A small network was shown many inputs. Here are its activations along a few directions, one row for each input.
Each table varies a few parts of the input and shows all the possible inputs, shuffled.
Descriptions start from the smaller parts, as in this example, which fits no table here: ring(5) and (point or line(11) or (values(3) and line(6))).
Shared parts are said once, and a part with two or three values counts as separate values.

Other details of the inputs shift rows strongly along two fixed directions, in all tables alike. That doesn't count.

Rows:
x1: [  2   0  55  34  38  30  21 -10  29  54  69  46 -21 -77  12]
x2: [ 15 -21 -47  11  18 -21 -18 -25  45 -67 -40 -72  52  62  27]
x3: [  6  -3  -5 -14  -8   1 -43  -7   5  -8 -14  -9  14  13  21]
x4: [ -2 -33 -40  36 -12   7  53  21 -40 -36 -21 -44   6   0  12]
x5: [-18  36   8 -10 -10  20 -13  12  -2  26  25  25 -35 -26 -25]
x6: [ 28  24  19 -38  12 -45 -34  -1  71  22  17  18  14  23 -23]
x7: [ 53 -31  25  20  38 -17 -28 -41  50  33  26  19  -6 -12  38]
x8: [  8   6  29 -32  19 -25 -10   7  66  -2  -2   9  37  -3  -1]
x9: [ 30  -9 -47  15 -10 -39  11   2  -6 -11 -15 -45   2  40  -8]
x10: [-22 -15 -18  18 -35  40  10   9 -70  -9  -9  -7 -35 -29  21]
x11: [ 35  -7 -47   7   7 -34 -30 -14  46 -26 -36 -52  14  71  -7]
x12: [ 19  18  -4 -12  -7 -27   5  -6  16   9  25  -8  -1  23  -5]
x13: [  7  16  31 -26   2 -10   8  -8  48 -13  24  16  38   0  13]
x14: [-26 -18 -20  32 -12  16  43  23 -81  -2 -21   2 -19 -16 -23]
x15: [-44  37  46 -22   3  39  -3  22  18  23  23  40 -10 -61  -9]
x16: [-27  17  33 -26 -16  39 -16  25 -19  46   0  52 -32 -64  -7]
x17: [-59  37  47 -15   9  42  -9  25 -27  34  21  65 -33 -53 -30]
x18: [-20 -26 -44  35  -2  15  14  -7 -55 -52 -27 -39  -7  34   1]
x19: [  2 -25 -31  19   8 -14  24 -13 -31 -35 -26 -37  19  50   0]
x20: [ 25  27   7 -21 -11 -31 -10 -16  37   7  34   6  11  26  -6]
x21: [ -1 -38 -29  20 -35  22  33  28 -78   2 -19 -11 -24 -20  15]
x22: [  7  25  34 -40  39 -20 -53 -15  70   1 -18  25  38  38 -20]
x23: [  8  23  61 -51  -8 -12 -27   3  29  41  30  43  16 -16  12]
x24: [-26 -16 -19  31 -19  19  55  32 -54 -10 -16 -18 -12 -40   1]
x25: [ -4   5  15 -20  23  -5 -18  -8  17   3 -18  13  14  14 -27]
x26: [ -7 -26 -46  32  -5  11  25  -7 -15 -64 -28 -65  12  26  26]
x27: [-10 -32 -43  36 -12   5  38  -9 -59 -43 -21 -27   1  33  -2]
x28: [-12  19  23 -15  12   9  -8  12  43   5 -15  10  17 -14  -5]
x29: [ 13  11  33 -32  24 -26 -12   1  28   6   9  30  35  25 -14]
x30: [ -3  -5  26  39  53  22  21 -29  -8  56  43  61 -31 -49   3]
x31: [  6  20  36 -40  24 -17 -18  -4  71   5  -2   9  34  -9  -7]
x32: [-18  47  23  -9 -17  17  -8   4 -11  19  46  25 -37 -29 -16]
x33: [  9  10 -33  17 -22  -7  12 -12 -15 -16  10 -26 -18  23   0]
x34: [ 26  -2  24 -37  38 -51 -48 -14  76 -10 -17  13  56  58 -18]
x35: [-27 -14 -41  27   5  21   2  -2 -47 -37 -27 -21  -7  21  -4]
x36: [  5  39  36 -34   1 -13 -31   7  44  40  28  32 -10 -16 -36]
x37: [ 13  13  22 -28  26 -40 -39 -31  59 -21   2   1  49  62   1]
x38: [-28 -22 -30  37 -23  27  69  20 -63 -22  -6 -28 -18 -28  12]
x39: [  7   8  27 -31 -16  -6 -24 -10  17   9  12  17   6  -2  22]
x40: [ 55 -31 -34  75  31 -12  20 -39   5   4  15 -30 -40  13  21]
x41: [ 25 -35 -27 -11  -1 -19 -27 -16  14 -12 -47 -40  20  31  10]
x42: [-32   4  39 -20 -27  37   9  41 -53  56  13  65 -45 -88 -12]
x43: [ 19 -33 -31  10 -29  -3   9  -8 -27 -24 -20 -30   8  28  30]
x44: [ -2  -8 -43  28 -31  10  50  29 -73   7   9 -20 -43 -14 -15]
x45: [-53  33  45  -2 -26  51  45  28 -41  22  43  45 -33 -88   0]
x46: [-22 -25 -32  16 -24  38   0  15 -56  -1 -30 -14 -30 -20  12]
x47: [ 34 -33 -21  -6 -10 -36 -16  -4   9  -7 -40 -35  33  38  19]
x48: [  6  31 -14  -5  -3  -6 -31 -12  20  -3  15  -8   0  19  -7]
Description of these inputs: values(4) and (point or ring(11)).
The inputs of x8 and x6 match in every part but the values(4) part. If x31 is changed in the same way as x8 into x6, which row does it become? -> x36
List by row number the other rows that have the values(4) part in common with x30. -> x14, x17, x18, x19, x22, x25, x27, x29, x34, x35, x37
Change only the values(4) part in x39. List by row number the other rows that result. -> x33, x37, x45
Change only the values(4) part in x10. List by row number the other rows that result. -> x18, x26, x32

Rows:
x49: [ 41  -8 -32  17  21 -23 -41 -24  27  -8  -1 -28  12  40  14]
x50: [ -8   2  10   6  39  -3  -9  -9  42 -32   7 -19  42  23   4]
x51: [ 39  -9 -10  10   9 -35   2 -17  45   1   3 -11   1  44  -2]
x52: [-20 -44 -31  33  -7  24  41  -1 -42 -15 -32 -10  -7 -22   8]
x53: [ 15 -45 -34  26  24  -9 -28 -22  17 -49 -43 -57  38  50  32]
x54: [-39   8  -4 -10 -35  18  -6  15 -69 -11  -9  10 -44  -7 -15]
x55: [-47   1  34   6  13  36   8  23 -24  29  14  41 -16 -73 -15]
x56: [-42   6  34   0   7  41  20   9 -24  35   6  47 -17 -68  -8]
x57: [ 24 -45 -51  51 -29   2  33  -1 -64  -6  -8 -45 -42  -3  17]
x58: [-32   3 -43  23 -34  15  42  35 -77 -29 -19 -21   7  16  -7]
x59: [-24   9  47  -4   1  22  41  28 -24  20  19  37 -20 -75  -4]
x60: [ 51 -49 -58  35  -7 -32  -4 -35  13 -22 -30 -55   3  69  21]
x61: [  8  32  44 -75   0 -16 -50  22  37  33   6  43  41  18  -2]
x62: [ 11 -30 -56  54  -5  18  14   7 -61  -2 -14 -25 -44 -11   4]
x63: [-27  -2  37  -5 -10  41  16  13 -24  28   6  56 -26 -68   8]
x64: [ 36   5 -13  13  33 -32 -14  -5  39  -1   2 -12   4  27  -7]
x65: [-19 -33 -26  38  -3  40  19  -9 -52 -21 -32 -20 -15 -11  26]
x66: [ -7  14  25  12 -26  32   5   0 -29  48  44  48 -53 -48   0]
x67: [-32   5  38  -1   1  45   9  11 -28  34   1  49 -27 -66   5]
x68: [-34  17   2  -6 -29  14  21  23 -61 -17  -9  16 -39 -13 -45]
x69: [-51  28  37   5  11  52  35   9 -21  13  32  39 -14 -54  -6]
x70: [ -6  32  57 -39  29  -3  -9 -16  76   1  36  45  42  -2   5]
x71: [ 18 -24  -3   1  23 -21   7 -18  50 -29 -32 -18  34  37  13]
x72: [-11   0 -15  26   6  20  12  13 -43  32  21  18 -38 -47 -21]
x73: [-24 -27 -25  44   7  31  50   7 -43 -18 -38 -23 -20 -13   3]
x74: [-44  33  12 -34 -40  35   3  39 -24  28   7  26 -24 -64 -31]
x75: [ 24  20  47 -34  12 -28 -32 -21  69  50  44  49  10   1 -14]
x76: [ 15 -16 -62  -9 -28 -21 -32  -2  19 -49 -60 -82  24  67  23]
x77: [  5  19  17 -50  -9 -21 -46  17  22  12 -10  11  43  42  13]
x78: [ 33  21  18  -8  30 -30 -16 -17  57  23  13  10   4  30  -7]
x79: [  2  19  23 -62  -1 -24 -51  -6  24  -8  -5  19   5  31 -20]
x80: [ 25 -49 -35  18   6 -11 -10 -34  21 -49 -45 -47  36  55  41]
x81: [-12  -3 -14  27  -3  22  23  -3 -45  38  12  13 -41 -33 -16]
x82: [  5  28  13 -60 -18 -11 -46  13  50   6 -14  -6  18   8   0]
x83: [ 39  31  57 -36   2 -29 -44 -18  59  44  56  34   6 -10  13]
x84: [ -4   7  25   2 -17   8  23  12 -33  51  49  35 -40 -64 -16]
x85: [ 37 -53 -31  11   9 -29  -4 -21  14 -43 -45 -58  37  36  38]
x86: [  8  13  32 -21  24 -19   3 -15  50 -23  25  -1  48   6  15]
x87: [-36   2 -44  26 -35   8  35   7 -77 -55 -23 -31 -26  22 -28]
x88: [ 17  37  15  -7  28 -20 -12 -27  53  15  42   9  14  30  -3]
x89: [ 15  57  38 -20  39 -20 -32  -9  68  24  63  38  17  -2 -14]
x90: [  2   2  33  -7  43 -14 -21   3  58  -7  -6   3  31   7  -4]
x91: [ 26  47  53 -32  15 -36 -13 -14  66  25  74  30  17  -1  -1]
x92: [ 30  -4 -28  17   9 -30   9 -30  40 -22  19 -30  15  62   8]
x93: [ 10 -32 -55  55 -14  19  25 -10 -63   3 -22 -31 -46   2   8]
x94: [-25  -7 -58  21 -48  25  38  36 -51 -37 -44 -50 -26  -6 -17]
x95: [-31  34  30 -24 -25  26  22  55 -49  30   8  49  -8 -34 -31]
x96: [ 55 -18 -19  13   9 -53   6 -15  35 -15   0 -41   9  46   8]
x97: [-11  25  22  13 -10  34  -2  -2 -35  52  37  43 -51 -48  -2]
x98: [-27 -25 -53  13 -31   9  20   4 -80 -40 -39 -32 -26  17 -33]
x99: [ 18 -33 -58  -8  -6 -32 -10   5  -9 -33 -54 -53  58  80   0]
x100: [ 17  15  67 -48  17 -15 -37 -11  57  16  28  35  35 -22  26]
x101: [-21 -40 -25  39   4  29  11  12 -48 -18 -33 -20 -17 -24  14]
x102: [-10  49   7 -40 -21 -19 -22   6  58 -21   2 -11  34  22 -12]
x103: [ 16 -24   9 -13  18 -28  -3 -14  32 -12 -12 -13  41   1  15]
What do these inputs look like to the network? -> line(5) and (values(3) or (values(2) and line(4)))
The inputs of x102 and x76 match in every part but the line(5) part. If x92 is changed in the same way as x102 into x76, which row does it become? -> x66
Change only the values(2) part in x93. List by row number the other rows that result. -> x67
List by row number the other rows that have the line(5) part in common with x78. -> x51, x59, x64, x68, x71, x73, x90, x94, x95, x96
Change only the line(4) part in x88. List by row number the other rows that result. -> x89, x91, x92
List by row number the other rows that have the line(5) part in common with x84. -> x52, x55, x56, x72, x74, x75, x81, x98, x99, x103
